These are the activations of a small network on made-up records, seen along a few directions, one row for each record.
After each row come some of the record's fields: Lanu, Mukiz, Tuz, Ziri, Sig, Rukol, Pir.
A field that a record lacks is written none.
The largest differences between rows may come from other fields.
Strong random noise was added to every row along 14 fixed directions; ignore it. To show where, here is one row again and again, with new noise each time:
[ 337  214   50 -262  -53 -166  406 -458  126  111  119  298 -262  521
  145 -216   96  -38 -167  164 -230   16  150  240 -392  278  -40  117
  391 -368  152  -15]
[ 128  -39 -152   34   72   37 -279 -457   92 -337 -238  -96  147  201
  313 -152 -105  509  443  195  169 -308 -447   77  287  117  174 -149
  363   32   -4  151]
[ -91  357  435 -311 -189   46  327  229  150   89 -329 -304   20 -376
    7   23  303  -75  -35  -41 -475 -156  345  164 -490   -7 -436 -129
 -142 -244  -55 -279]
[  50   46  -98  -42 -184  235  178 -281   78  432  126   59  104  330
   20  326  221 -250  169  -56   11  600 -120  120  269   40  -35 -146
  -64   16   29  306]
[ -33  133  274 -192  236    7   33 -430    5 -569 -222  -17  135  585
  -63 -110  291 -223 -270   60 -273  -96 -503  -91  -92  446 -736 -136
  233   75 -290 -129]
[-192  -62   53 -132  -47   15  296    6 -247  -69   18 -225  -48 -498
  197  -86 -185  294  340  269 -173 -248  251   84 -372  -26 -136  190
  165  -73  323 -189]
[ 213 -195   80   16   93   -8 -331 -155  114 -434  241  -48  414   70
  289  -80   24   13  299 -130 -161 -375 -242 -171    2   65   19   94
  170   29 -111  288]
[ 137 -119 -386  -77  296  -79   82 -127 -225  368  -37  147 -446  125
 -229 -304  153 -185 -316  318  343  203 -268 -402  174  -19   71 -403
  155  113  324 -230]
[ 418 -148 -242 -552   76  -43  457 -584 -222  328  121 -125 -475   21
  481 -147  174   72  170  291 -262 -526  131   45 -588  171  272 -219
  374 -358  683  -40]
[ 205 -163 -300 -114   60   92 -194 -755  -71  470 -123 -376 -227 -177
  453  478  219  189  374   60  -36 -211  256  516  129 -196  198 -355
  198  157  186 -262]
[-324 -548  -38 -399 -203  326 -251  133 -494 -311 -166 -304  448   29
  212   -7   32 -223  -70  -95  -15 -306 -266 -217   70  135 -553   -2
 -203   77   17  210]
[-270  118  222 -202  182 -114  -85  486  312   51 -194  -65  -70 -141
   -2  -83  193 -167  -51 -260   78  208 -406  104  272  151  336  254
   84  220 -327  266]
[  42  448  189  -47 -113 -333   31   53  818  491 -433  -20 -262 -647
 -173 -487  483   76  457   93  264  319  564  101 -235 -555   24  115
  -21 -302 -120 -283]
[ 126   25  -56 -496  160  247   33  361 -160 -131  -20 -176  294  -85
  248 -246    5 -266    3  314  -28    3 -670   90  480  490  149  -33
  354  259  225  575]
[-321  -58  198 -104  -67   -9 -198    4 -427  427 -299 -243 -489  -42
  224  532  -57  -77 -186   -6 -220  -17  388  307   31  -34  -31 -583
   74  379   87 -906]
[ 339   58  -22  171  106 -207  -14 -319   72 -279   86  443 -138  692
  -90 -538  -72  134   -3  252  105  -89 -397 -687 -131  147   42 -416
  302 -227  162 -123]

[-328   14 -140 -160 -327  136  276   83  199  404 -446   -5 -147  167
 -260  -22  108  177  111 -102  486  496 -302   56  224   -1   79   75
 -271 -185  -91  315]
<Lanu:f3 Mukiz:g1 Tuz:v2 Ziri:d4 Sig:n1 Rukol:h3 Pir:s2>
[-154  400  196  131 -214 -239  -15 -167  946  201 -495  100 -182   43
  -58 -213  292  324  537 -208  377  350  135  133  -18 -313  316  216
  -78 -302 -455  169]
<Lanu:f3 Mukiz:g1 Tuz:v1 Ziri:d4 Sig:n2 Rukol:h3 Pir:s2>
[ 428 -182 -120  -83  -29 -264 -309 -167  387 -405  -97  223  122  319
  257 -424  -40  435 -113 -291  168 -655  -58  144 -134   39  394  521
  153 -448 -224  416]
<Lanu:f3 Mukiz:g2 Tuz:v3 Ziri:d4 Sig:n3 Rukol:h3 Pir:s2>
[-231  479  148   19 -173  100  150  202  178  318 -570 -384   64 -909
 -267  117  209  165   -1  188  -77  190  684  523 -100 -454 -571  -38
 -263  -18 -137 -533]
<Lanu:f2 Mukiz:g2 Tuz:v1 Ziri:d2 Sig:n1 Rukol:h3 Pir:s1>
[-156 -397  -91 -121 -201    9 -314 -189 -162 -165   58  246   70  762
  273 -134 -232 -105  348  105  452  311 -493 -223  469  284  141  199
  295  230   72  258]
<Lanu:f3 Mukiz:g2 Tuz:v4 Ziri:d3 Sig:n1 Rukol:h2 Pir:s2>
[  63  -48   90  117  157  -82   58 -167  -39    0  239 -156  -82 -408
  154  200  -51   93  236    7 -266 -309  388   61 -377 -146  106   47
   45   17  136 -181]
<Lanu:f3 Mukiz:g1 Tuz:v3 Ziri:d4 Sig:n4 Rukol:h3 Pir:s2>
[-106 -530  -77 -203 -142   89 -395 -268 -291    2  236   -5  257  167
  258   36   43 -502  252   30  121  167  127  -61  117  -62 -347   53
  -56  190  136   68]
<Lanu:f4 Mukiz:g2 Tuz:v1 Ziri:d3 Sig:n4 Rukol:h3 Pir:s1>
[ 225  412  -23  296  107 -154   86 -820  467  297   -7  326 -364  492
 -119  171  185  196  182   19   57  485  129  422   -9  -57  155 -124
  168 -120 -107 -235]
<Lanu:f4 Mukiz:g2 Tuz:v4 Ziri:d1 Sig:n4 Rukol:h3 Pir:s1>
[ -48  175  355  218 -155   73  201 -330 -271  -81  600  183  107  146
  323  360 -432 -155  612  425 -372  489  335  212  -53  204 -115   48
  427  328  369 -190]
<Lanu:f3 Mukiz:g1 Tuz:v1 Ziri:d2 Sig:n1 Rukol:h3 Pir:s2>
[-453 -200  240 -645  292  172  412   37 -383 -381  -40 -488  -48  -48
  450  290   14  -72  181 -108 -458 -431 -736  153 -155  678   91  139
  224  246  109  394]
<Lanu:f1 Mukiz:g2 Tuz:v3 Ziri:d3 Sig:n3 Rukol:h3 Pir:none>
[-463 -305  310 -431 -245  103 -170  -82 -209  -55  -44  106   40  475
  395   48  -93 -428  461   -5  -11  392 -168  -61   71  300  -57  -83
  105  160  118  183]
<Lanu:f2 Mukiz:g2 Tuz:v1 Ziri:d4 Sig:n3 Rukol:h3 Pir:s1>
[ -56 -377  245 -276   21 -162 -576   56 -394 -616   57   42  165  100
  297 -486 -159 -444  -18  368   34 -270   92 -246    2  159 -513   98
  432  319  177 -456]
<Lanu:f4 Mukiz:g2 Tuz:v2 Ziri:d2 Sig:n1 Rukol:h2 Pir:s3>
[ 158 -225 -374  155  615 -229  -43 -249  115  208  165 -233 -205 -590
 -293  -66  374 -119  -69   43  198 -147  -56 -209   53 -345  -60  119
   70  289 -131 -271]
<Lanu:f4 Mukiz:g2 Tuz:v2 Ziri:d3 Sig:n4 Rukol:h2 Pir:s1>
[-628 -196   43   65  393  -54  695  493 -538 -294  227   70 -381    3
 -399   38 -168  -52 -549 -147 -184    1 -550 -661 -415  281   -6  259
 -220   62   83   15]
<Lanu:f4 Mukiz:g2 Tuz:v2 Ziri:d3 Sig:n1 Rukol:h3 Pir:s1>
[-271 -456 -263 -223 -147   61 -476 -131 -197   89 -279   27  -47   -3
  126 -196 -116   54   81   36  558   70  -65  210  371  -61   51  224
    3  119   48  141]
<Lanu:f3 Mukiz:g1 Tuz:v2 Ziri:d1 Sig:n1 Rukol:h3 Pir:s2>
[ 272  108 -294  172 -212  216  246 -140  134  -32  -66  -76  319 -177
  -63 -209  105  333  379  234  229  -61  -62 -298  -51 -243 -128 -118
 -186 -373  304  285]
<Lanu:f3 Mukiz:g2 Tuz:v1 Ziri:d2 Sig:n4 Rukol:h3 Pir:s3>
[ 489   10  -66  507   90 -124  308 -578   40 -379  857  379  285  401
 -200    5   24 -184 -118   28 -292   -6  319 -486 -510  -95 -462  323
   15 -268   24   43]
<Lanu:f3 Mukiz:g1 Tuz:v1 Ziri:d3 Sig:n1 Rukol:h2 Pir:s2>
[-220 -309 -279 -723 -698  424   95  277 -597   -8 -371    8  402  361
  207 -398 -370  -84 -397  453  287   23  -97  394  329  412 -619  188
  113 -167  219  364]
<Lanu:f2 Mukiz:g1 Tuz:v2 Ziri:d2 Sig:n2 Rukol:h3 Pir:s1>
[  28 -227 -558  283  272  -89  -40  -38  179  390  122   29 -201  -76
 -189  407  107  181 -504 -545  347   41   16  413  285 -277  504  568
 -181   62 -403  289]
<Lanu:f3 Mukiz:g2 Tuz:v4 Ziri:d4 Sig:n4 Rukol:h3 Pir:s3>
[ 229  360  483  302 -238  200   48   34    5  -78  356 -201  492 -184
  178  645 -246   81  281  -30 -815 -143  492  350 -156  -42 -268 -382
  -18   78  -77 -270]
<Lanu:f1 Mukiz:g2 Tuz:v3 Ziri:d3 Sig:n2 Rukol:h3 Pir:none>
[ 277  180 -308  274   84  253   92  333 -293  -59   96  -63  307   -2
 -196  153 -232   64 -591  218   14  -62 -213   -1  495  138  -12 -220
  -28  185   16  131]
<Lanu:f3 Mukiz:g1 Tuz:v1 Ziri:d3 Sig:n4 Rukol:h2 Pir:s2>
[ 112    1 -172 -324   94 -137   -1 -179  315  280 -217  -91 -318 -184
  349 -243   48  239  362   36  188 -186  -53  353   37  -26  678   57
  276 -154   98  314]
<Lanu:f1 Mukiz:g2 Tuz:v1 Ziri:d4 Sig:n2 Rukol:h3 Pir:none>
[-180   81 -275  229  -22  153  261 -546 -178 -203  -15  -71  222 -164
 -153   25 -133  239  111  494   81  182  255  291   44 -125 -762  199
  100   18  -14  -99]
<Lanu:f2 Mukiz:g1 Tuz:v2 Ziri:d3 Sig:n2 Rukol:h3 Pir:s1>
[-361  220  332  -93  183  -51  322 -171  115   17  -65 -187 -263 -322
   81  271   44   10  307   71 -298  272  178  592 -154  133 -114  355
  255  233  -39 -251]
<Lanu:f4 Mukiz:g2 Tuz:v2 Ziri:d5 Sig:n2 Rukol:h3 Pir:s3>
[ -37 -120  329  -18 -151 -296 -267  567   79   93  237  244 -106  263
   96  -39 -137 -378 -266 -246    8  102  134 -111   89  108  277  265
  115  170 -202 -167]
<Lanu:f3 Mukiz:g1 Tuz:v2 Ziri:d3 Sig:n4 Rukol:h2 Pir:s2>
[ -27 -336 -150 -111  -51  169  -62  234 -611 -200  -12  -62  -14  153
  173  -41 -323  145 -164  171   46 -376 -274 -250   89  207   73 -236
   63   51  376  -27]
<Lanu:f3 Mukiz:g2 Tuz:v2 Ziri:d3 Sig:n2 Rukol:h2 Pir:s2>
[  48  -59 -143 -151  491 -202  741  -79 -275   72  251  -74 -604 -332
 -120   -5  120  159 -412  -13 -270 -414   66   15 -721  131  165  406
   61 -225  330 -120]
<Lanu:f3 Mukiz:g2 Tuz:v2 Ziri:d3 Sig:n2 Rukol:h2 Pir:s2>
[-383  -58  292 -537 -157  165 -156  467 -228    5 -470 -186  -34  -84
   80 -111   52 -181  -33   -7   -3   28 -189   36   66  241 -118 -258
 -151  118  160 -118]
<Lanu:f4 Mukiz:g2 Tuz:v1 Ziri:d1 Sig:n3 Rukol:h3 Pir:s1>
[ 168  -94 -155  314  -36  131 -185 -141 -140  -94  111   83  151  208
  -85   68  -85  125  249  118  132   85 -290 -453  185  -83   23 -533
 -161   26  226    8]
<Lanu:f3 Mukiz:g2 Tuz:v2 Ziri:d3 Sig:n1 Rukol:h3 Pir:s1>
[ 112   23   52  211 -522  215   69 -146  242 -139  -11  -95  521  216
    7  234   78  269  248 -300 -155 -186   91 -182 -131 -153 -311  -73
 -401 -413 -297  265]
<Lanu:f3 Mukiz:g1 Tuz:v2 Ziri:d3 Sig:n3 Rukol:h2 Pir:s3>
[-613 -195  390 -264 -345   85  144  375 -291 -106  128  -78   66   58
  337  421 -296 -190  -25 -404 -451  -86  299  232 -336  213  -59  285
 -154  -12 -175   93]
<Lanu:f2 Mukiz:g1 Tuz:v4 Ziri:d4 Sig:n3 Rukol:h3 Pir:s1>
[  44  103   22  190 -288  189 -315  -90  411   40 -445 -244  306  133
   11  137  348  167  421 -283   72 -229 -283 -590  119 -324   51 -900
 -515 -250 -243  163]
<Lanu:f2 Mukiz:g1 Tuz:v3 Ziri:d3 Sig:n4 Rukol:h3 Pir:s1>
[ 417   18 -393  156  165   99    1   -2  -87  132  168   15   55 -213
  -65 -151   34    6   77  327  226   88 -125 -250  271 -154  246 -245
   48   24  410  186]
<Lanu:f3 Mukiz:g2 Tuz:v3 Ziri:d3 Sig:n1 Rukol:h2 Pir:s3>
[-508 -676 -529 -216  414    8  323 -721 -468 -367   42 -134 -229   71
   41 -109   56  189   -6   10  315 -298 -382  -46 -318   79 -277  748
   49  -52   82  304]
<Lanu:f4 Mukiz:g2 Tuz:v4 Ziri:d3 Sig:n4 Rukol:h3 Pir:s3>

Here are new rows. What are their fields?
[-430   -2  418   14  165  -69 -387  222  133 -311 -180  101  -44  354
   92 -100   31 -274  561   36  233  455 -774 -520  500  218  310 -347
  175  496  -90   61]
<Lanu:f4 Mukiz:g2 Tuz:v2 Ziri:d3 Sig:n3 Rukol:h3 Pir:s3>
[  80  113 -101  -43  170  -50  -11  191   80 -255  -43  200  219  -23
 -211 -214  -51  -73 -612   33  140  135   79  523  231  127 -236  755
  120   39 -321  240]
<Lanu:f3 Mukiz:g2 Tuz:v4 Ziri:d4 Sig:n3 Rukol:h3 Pir:s2>
[ -59 -220 -441  403  189   16  329 -238 -396   35  448  258 -118  150
 -293   15 -517  338   22  272  189  257 -224 -275   87   13   39   77
  186   82  249  -13]
<Lanu:f2 Mukiz:g2 Tuz:v1 Ziri:d4 Sig:n1 Rukol:h2 Pir:s1>
[-433 -322   57 -132   55 -308 -538  332   24 -248 -320   37 -183 -206
  146 -397 -156  201   38 -137  421 -190    9   92  124 -108  325  476
   64   90 -229  -61]
<Lanu:f4 Mukiz:g2 Tuz:v2 Ziri:d3 Sig:n3 Rukol:h2 Pir:s1>
[  60  -24   67  305  485  164  241 -311 -108 -246  458 -251  240 -144
 -318  561  365 -402   55  -90 -374  203 -275 -343  -23   57 -590 -146
 -135  404  -72 -128]
<Lanu:f3 Mukiz:g2 Tuz:v2 Ziri:d4 Sig:n3 Rukol:h2 Pir:s3>
[-145  -27  249  -30 -280   33 -262  771 -173 -261 -193  -61   43   55
  319  107 -560  420  -42 -178 -108 -455 -173  113  153  238  588 -133
   67   31   45   17]
<Lanu:f3 Mukiz:g2 Tuz:v2 Ziri:d4 Sig:n1 Rukol:h3 Pir:s3>
[ -42 -286 -427   75  185  -61   83 -333 -228  179  307  114 -127  131
 -105  232 -140  -22 -412  -94  122  135  143  360  157   18  -75  407
  120  138 -146   26]
<Lanu:f2 Mukiz:g1 Tuz:v1 Ziri:d4 Sig:n3 Rukol:h2 Pir:s1>
[  95  229  233  310  506  -70  -94 -376  436 -534  152    6   78  330
   38   91  216   45  364 -222 -153 -107 -795 -371   95  284  307 -104
  204  197 -345  296]
<Lanu:f3 Mukiz:g1 Tuz:v4 Ziri:d1 Sig:n4 Rukol:h2 Pir:s2>
[ 809  278  114  127  548 -301 -173  347  334  366  498  220 -200 -100
 -318   39  480 -655 -786 -358 -361  -73  201 -153 -116 -124  355 -251
  -84   68 -166 -159]
<Lanu:f3 Mukiz:g2 Tuz:v4 Ziri:d3 Sig:n2 Rukol:h2 Pir:s2>
[ 119 -195  -90    6  116   64 -296 -532 -251  -70 -102 -155  -12  353
   95  169  -46   19  126  197   35 -173 -353 -107  291  147 -262 -560
  238  378    6 -356]
<Lanu:f3 Mukiz:g1 Tuz:v1 Ziri:d3 Sig:n1 Rukol:h3 Pir:s2>
[-121   61  -23 -778  233  191  176   84   91   15 -724 -516 -178 -155
  139  -23  636  -87 -202 -138   70 -290 -735  273   93  375  124    1
  -98   -7   -9  413]
<Lanu:f3 Mukiz:g2 Tuz:v2 Ziri:d2 Sig:n1 Rukol:h3 Pir:s2>
[-184  474  216    7  108  -44  543  313  170  220  -50 -154  -75 -721
 -447 -172   59  -76  200  462  -89  480  101   65  -69  -45 -433   69
  107  189   -1 -291]
<Lanu:f3 Mukiz:g1 Tuz:v2 Ziri:d3 Sig:n1 Rukol:h3 Pir:s1>
[   9    4   89  392    9   84  231 -256 -283 -164  524  231   50  244
  -73  240 -239  -39  295  198 -184  267  -20 -396 -152   48  -98 -185
   -1   67  321  -39]
<Lanu:f3 Mukiz:g1 Tuz:v2 Ziri:d3 Sig:n1 Rukol:h3 Pir:s2>
[ 235  112 -212  101  153  -65  270 -193   10  113  -93 -145 -204 -502
 -259 -361  201  191   89  387   98 -253  226 -402 -356 -327 -240 -286
  -78 -248  287 -297]
<Lanu:f3 Mukiz:g1 Tuz:v2 Ziri:d3 Sig:n2 Rukol:h2 Pir:s2>
[-152  102  -45  331  166  205   74 -276 -124 -202  113   57  125   64
 -149  199 -205  284  341  188   28  369 -416  -14  265  130    2 -123
   63  174  103  102]
<Lanu:f2 Mukiz:g2 Tuz:v2 Ziri:d1 Sig:n1 Rukol:h2 Pir:s1>
[   4  186  112  199 -395   78  -78  402  -21 -214   44  155  400  -83
   76 -221 -352   29   63  290   65  144  372   19  177  -92 -159  159
   -1  -45   54   99]
<Lanu:f3 Mukiz:g1 Tuz:v1 Ziri:d3 Sig:n2 Rukol:h3 Pir:s2>
[ 146  105  182 -133  -64  114  -27  -71  -43  234   90  -84   23  122
  306  441  -54 -112  -24 -151 -473  -85  223  409  -76  135  211 -315
   67  -21  -18   -7]
<Lanu:f2 Mukiz:g2 Tuz:v1 Ziri:d4 Sig:n4 Rukol:h2 Pir:s1>
